Each row below holds a small network's activations on one input, seen along a few directions.
Each table varies a few parts of the input and shows all the possible inputs, shuffled.
A made-up example of a description, with smaller parts first: one of 4 places along a line, together with either a single point or (one of 2 separate values, together with one of 5 places around a ring) or one of 11 places along a line.
Shared parts are said once, and a part with two or three values counts as separate values.

Other details of the inputs vary at random and push rows far along three fixed directions, the same in every table; ignore that.

A family of inputs:
x1: [ -5 -84  28  -4 -69   7  42  24  54  67  19  20 -15]
x2: [-35  46  55 -37  29  93 -49  22 -19 -42 -14  23 -17]
x3: [ 21 -47 -45 -13  44 -67 -32   1 -24 -42 -38 -58 -20]
x4: [  5 104 -44  84   9 -35  48  10 -23   3  46  32  52]
x5: [ -9  65  54  23 -42  61  42  46  34  35  35  47  23]
x6: [-13  61  53  28 -41  65  45  44  18  38  32  54  20]
x7: [-19  55  64 -42  22  88 -50  27 -24 -32 -22  16 -23]
x8: [-15  66  50 -41   9  89 -56   2 -22 -34 -24  27 -33]
x9: [-27 -92  23   4 -70   9  45  22  45  55  21  29 -15]
x10: [ 32 -33 -58  49 -22 -98  40  -6  22  39  28  -8  20]
x11: [ 23 108 -28  10  66 -12 -45  -5 -41 -70 -15 -19  11]
x12: [ 17 106 -22  74  21 -46  49  44  -7  11  41  17  63]
x13: [ 17  99 -26  82  25 -38  50  39 -22  16  38  22  65]
x14: [-15 -87   9   7 -77  18  35  -9  50  57  30  36 -17]
x15: [ 16 -40 -63  59 -21 -94  42 -14   3  43  31  -6  17]
x16: [ 33 -44 -50  53 -14 -89  50  17  21  33  26 -26  32]
x17: [  9 -48 -59  -8  37 -66 -44 -31 -39 -40 -21 -41 -24]
x18: [-21 -94  37 -63 -12  38 -50  -1  -1  -5 -32 -25 -58]
x19: [  7 103 -32  20  67  -8 -43 -12 -60 -66 -13 -16   8]
x20: [ 20  98 -26  84  21 -35  54  39 -21  10  38  18  64]
x21: [ -3 -80  21 -69 -24  35 -53 -21  17 -10 -39 -11 -68]
x22: [ 13 -50 -61  -7  40 -59 -47 -33 -38 -38 -22 -43 -19]
x23: [-22 -99  30 -63 -10  44 -49  -1  -2 -10 -29 -19 -51]
x24: [  7 -45 -66  58 -16 -95  45 -11  10  30  33   7  18]
x25: [ 29 -45 -55 -10  40 -61 -48 -31 -33 -32 -31 -46 -21]
x26: [-21 -92  18 -61 -15  42 -57 -28   9 -13 -26  -2 -59]
x27: [ 23 112 -40  76  19 -37  40  14  -7  14  40  33  55]
x28: [  6 -82  25 -68 -24  41 -59 -24  22 -11 -31 -21 -58]
x29: [-23 -84  11   4 -80   9  36  -5  48  57  24  41 -23]
x30: [ 30 -46 -54  55 -11 -86  55  16  17  33  23 -21  28]
x31: [-27  66  48 -38   9  92 -57  -3 -25 -33 -19  24 -33]
x32: [ 12 -53 -45  -3  42 -61 -32  -9 -37 -41 -31 -65 -18]
x33: [  3 -53 -54  58  -7 -95  54  15   7  28  30  -5  27]
x34: [ -7  73  38  24 -47  64  36  19  33  36  34  63  11]
x35: [ 28 -38 -60  55 -21 -96  43  -9   6  42  26  -2  18]
x36: [ 13 106 -41  87  13 -32  42   8 -21  12  46  26  55]
x37: [-16 -94  22   6 -72  19  43  18  39  60  28  19  -9]
x38: [ 33 -40 -53 -16  39 -64 -52 -28 -17 -36 -28 -52 -18]
x39: [ -8 -64  53 -59 -51  -2  86 -60  82  80  -4  -3  40]
x40: [  9 -47 -61  -7  32 -65 -40 -29 -39 -43 -26 -42 -25]
x41: [ -1  97 -36  20  72  -9 -40 -10 -54 -78 -10  -5   9]
x42: [-26 -96  31 -63 -17  38 -44   2  -3 -15 -34 -19 -57]
x43: [ -6  65  45 -42  14  96 -56  -1  -7 -38 -18  21 -28]
x44: [-35  48  55 -35  21  93 -41  22 -17 -49 -17  19 -22]
x45: [ 25 -50 -45 -14  51 -62 -38  -3 -24 -38 -33 -59 -14]
x46: [-13  67  55  21 -42  57  40  50  32  38  32  51  22]
x47: [-29  62  52  29 -40  63  42  44  13  42  34  55  18]
x48: [ -4 -90  33 -66 -16  40 -42   2  17 -15 -39 -28 -59]
x49: [-10 -92  37 -65 -17  36 -46   4   2  -9 -42 -22 -59]
x50: [ -5  69  41  28 -46  69  32  17  20  41  37  65  17]
x51: [-12 -90  26   7 -72  19  41  16  41  67  24  12 -11]
x52: [-20 -96  22   7 -67  17  44  18  47  54  27  24  -9]
x53: [-27  52  59 -37  25  96 -52  20 -26 -29 -17  11 -19]
x54: [  0 -76  15  -5 -78   7  33  -2  58  69  22  32 -23]
x55: [ 23 -24 -22 -66  71 -72   7 -87   3 -26 -56 -82  45]
x56: [ -5  90 -21  16  81 -14 -35  20 -67 -68  -9 -16  18]
x57: [ 17 -47 -57  -6  40 -60 -49 -35 -36 -31 -26 -50 -21]
x58: [ 19 105 -29  17  67  -9 -42  -7 -58 -67 -18 -12   9]
x59: [ 27 -25 -23 -62  67 -67  11 -86   3 -32 -55 -86  43]
x60: [ 14 121   1 -39  97 -20  13 -62 -22 -60 -43 -49  71]
x61: [ 10 -52 -57  61 -17 -88  58  13   1  27  28 -16  27]
x62: [-18  83  74 -34 -21  51  86 -35  55  50   5  32  71]
x63: [ -8  76  43  20 -50  57  30  24  34  39  35  63  14]
x64: [-23  58  43 -36  12 100 -56  -4 -25 -41 -10  25 -25]
x65: [-11  57  62 -46  23  90 -55  27  -7 -33 -19   8 -16]
Description of these inputs: one of 5 places around a ring, together with either a single point or (one of 2 separate values, together with one of 6 places along a line).
Question: Changing only the place on the ring of 5 turns x20 into x13. The same change can be made to x43. Which row results?
Answer: x27
Question: Change only the place on the ring of 5 in x44. List by row number the other rows that result.
Answer: x2, x9, x33, x52
Question: Change only the choice among 2 separate values in x5. List by row number the other rows that result.
Answer: x11
Question: A walk changes only the place on the line of 6. It starts at x10 and steps to x54. List the rest of the walk in order.
Answer: x35, x15, x17, x24

A family of inputs:
x66: [-17  39  58  19 -46  76   9  40   6  33  22  48  -9]
x67: [ 15  53   1  -6  45   6 -23 -17 -35 -31 -28 -12   9]
x68: [ 18 -79  -5 -26 -13  -4  -1 -29  23  22 -17 -25 -23]
x69: [ -1   1  41 -49 -11  80 -26 -11  12  -1 -21   8 -16]
x70: [-17  40  52   9 -49  75  13  44  -1  34  23  49 -11]
x71: [ 12 -12 -49  21  25 -53  -9  -7 -12 -25 -16 -19 -14]
x72: [ 13   2 -26  14  23 -78  19  -8  -3  -2  -6 -28  27]
x73: [  2  41 -12 -13  49  20 -49  -2 -24 -64 -27 -11 -28]
x74: [-19  30  52   9 -31  58  -6  36   4  28  21  44  -8]
x75: [  9 -63  -4 -18 -33 -22  24  -8  37  21  -7 -27  -1]
x76: [  5 -21  -1  37 -58   0  53  15  39  33  35  41   8]
x77: [ 17   6 -34  20  21 -68  25  -9   2  -2 -10 -38  21]
x78: [ 22 -14 -31   3  35 -58  -8 -25 -19  -5 -18 -24  14]
x79: [  6  56 -17  47   5 -55  58  11  19  31  26   6  53]
x80: [  3  59  11 -13  41  -4 -15  -4 -23 -41 -29 -25   9]
x81: [  9  53  -3 -12  54   3 -31 -16 -23 -23 -21  -9  11]
x82: [-15 -74  -5  -4 -30 -29  10 -26  11  28   5  -3 -10]
x83: [-13  62  13 -11  34  34 -33 -12 -29 -48   4   5  12]
x84: [ 11 -15 -53   8  24 -52 -17  -2  -6 -29  -6 -13  -1]
x85: [-22 -55   7 -19 -38  -2  13 -16   7  31  10  11 -12]
x86: [-25  34  43   0 -28  52   5  20  18  14  13  60 -10]
x87: [-11 -73 -13  -5 -24 -20   9 -26  23  28  13 -10 -12]
x88: [ 22   0 -28  12  21 -69  19  -7   4 -14   5 -29  33]
x89: [ -8  46  55 -12 -38  75  30   8  11  41  10  50   9]
x90: [-15 -28  31 -45  -4  50 -48  -5  -4 -33 -37   6 -56]
x91: [-21 -28  27 -52   5  47 -56  -4   6 -26 -31   9 -53]
x92: [-19  23 -18  64  30 -35  75  38  -9  16  35  17  69]
x93: [ 13   7 -34  30  10 -33 -10  24 -13  -1  17  -9  13]
x94: [ -3 -36  37 -46  -3  56 -66  14  -9 -29 -13  -6 -42]
x95: [ -6  -5  26  17 -50  -1  68  13  63  68  38  26  26]
x96: [  0 110  14  52   8  45  10  44 -14   2  33  31  19]
x97: [ -3 -17  10  34 -62   5  54  20  48  46  47  58  15]
x98: [-17 105   6  26  12  26  18   4 -36 -12  17  27  28]
x99: [  9  52  -2 -22  48   0 -25 -11 -38 -25 -20  -3  11]
x100: [-21  35  35   0 -22  60   5  20  30  14  21  54 -11]
x101: [ 15  20 -19  14  18 -37  25  -4  10  -4  -1 -29  18]
x102: [ -2  38  -1 -10  51  13 -68  16 -41 -43 -20 -19 -22]
x103: [ 21 -74  -3 -14 -23 -20  13 -22  26  28   4  -5   4]
x104: [-14  68   6  -3  36  40 -27 -14 -27 -40  -5  -5  -2]
x105: [ -7  55 -28  59 -14 -26  53   4   8  31  51  29  56]
x106: [  0 -75 -10  -1 -37 -13  16 -26  15  12  10 -12  -7]
x107: [ -2 -74   9 -46 -21 -30   6 -11  18  17 -19 -23 -16]
x108: [-26 -26  30 -49  -2  58 -46 -28  -8 -20 -30 -13 -43]
x109: [-19  51  64 -19 -42  65  37  20  23  30   8  37   9]
x110: [  4 -81 -20 -18 -29  -7 -11  -6  23  -2 -14  -9 -35]
x111: [ -1 -26  35 -64  16  56 -49 -23   9  -9 -29  -9 -32]
x112: [-11  51  -4   3  36   6 -26 -19 -43 -42 -16 -12   2]
x113: [ 10  50 -13   9  31  18 -42  24 -36 -41  -7 -16  -4]
x114: [ -3 -49  15 -29 -32  -4  16  -3  43  27   0  -8   2]
x115: [ 29 -20 -39  27  18 -44 -19  11 -28 -29   1 -34  -3]
x116: [ 13  48 -32  82  -8 -39  41  34  -8  32  36  12  30]
x117: [  1 -13  30 -39  -1  49 -22 -20   6   5 -28  -4 -23]
x118: [  6 -13 -49  11  19 -41  -8 -25 -20 -25  -5 -35   9]
x119: [ -4 -13 -42  10  30 -54 -13 -28 -20 -14  -4 -28   4]
x120: [ 22  54 -16  52  -6 -44  66  11  15  11  31   2  57]
x121: [ 19 -57  12 -13 -34  12  17 -18  26  26   0   0  -2]
x122: [ -23 -109    4  -16    4    0   22   10    2    0  -19  -27   -6]
x123: [  0 -85  -4 -20 -26 -19 -21  12  -5  20  -5 -12 -37]
x124: [ -7  40  -7 -29  47   5 -51   4 -40 -58 -27   3 -23]
x125: [ 26 -13 -42  -3  33 -48 -11 -21  -9  -9 -11 -28  19]
x126: [ 14  -1 -53  30  11 -65  17   3 -21 -14  -2  -4   0]
x127: [  6 -76 -10   6 -26 -19  -6  14  19  33  14 -11 -25]
Question: Changing only one part turns x85 into x98. The same change can be made to x103. Which row results?
Answer: x121
Question: Describe the family of inputs behind these rows.
Answer: one of 2 separate values, together with either a single point or (one of 5 places along a line, together with one of 6 places along a line)
Question: A walk changes only the place on the line of 5. It starts at x123 and steps to x124. List the rest of the walk in order.
Answer: x85, x99, x107
Question: Change only the place on the line of 6 in x84. List by row number the other rows that result.
Answer: x86, x91, x97, x100, x124
Question: Change only the choice among 2 separate values in x86. List by row number the other rows that result.
Answer: x90
Question: Change only the choice among 2 separate values in x120. List by row number the other rows that result.
Answer: x88
Question: Change only the place on the line of 6 in x89. List by row number the other rows that result.
Answer: x67, x68, x69, x117, x121
